Each row has a name. After each piece below comes the name of the row it's from, unless a question asks for something else. Each question is about the rows just above it.

<137>: [-1.12 -3.94  6.46  6.85  6.39  3.06  6.97 -3.74  6.97]
<92>: [ 0.66 -0.78 -0.18 -0.01 -0.01  0.00  0.00 -0.04 -0.84]
<182>: [-0.01 -0.03 -0.01 -0.01 -0.01  0.00  0.00 -0.03 -0.01]
<160>: [ 3.37  4.58 -8.90 -8.68 -7.34 -2.59 -6.29  5.57 -6.70]
<86>: [ 4.00 -3.10  2.48  2.10 -0.96  4.68  2.56 -3.33 -0.48]
Print row <137>.
[-1.12 -3.94  6.46  6.85  6.39  3.06  6.97 -3.74  6.97]
The rest of the row after [-0.01 -0.01  0.00  0.00 -0.03]:
[-0.01]

<137>: [-0.48 -2.43 -0.41  4.05  3.81 -2.11  0.23]
<175>: [-4.79 -0.68  1.09  5.14  1.39 -1.22  3.86]
<86>: [ 8.10  1.92  1.25 -5.07 -0.60 -1.23 -4.25]
<194>: [ 3.19 -0.24 -1.12 -5.15  0.57  0.99 -4.38]
<118>: [-1.69  5.88  2.76 -3.74 -1.57  4.49 -1.44]
<92>: [-2.65 -5.09 -6.53 -0.39 -4.94  2.69  0.39]
<160>: [-6.77  4.19 -3.13 -3.08 -4.73  3.89 -1.71]
<71>: [-0.73 -6.66 -7.19  3.89 -0.49 -2.78  0.33]
<125>: [ 1.64  5.31 -1.56 -3.64 -0.39 -6.37 -4.97]
<91>: [ 3.37  2.84 -8.07 -4.44 -3.32 -3.09 -5.49]
<182>: [-4.46  1.89  5.28 -0.63  2.94  1.76 -1.35]
<170>: [-0.82 -4.80 -5.10  1.94 -3.41  5.42  3.55]
Print row <125>.
[ 1.64  5.31 -1.56 -3.64 -0.39 -6.37 -4.97]

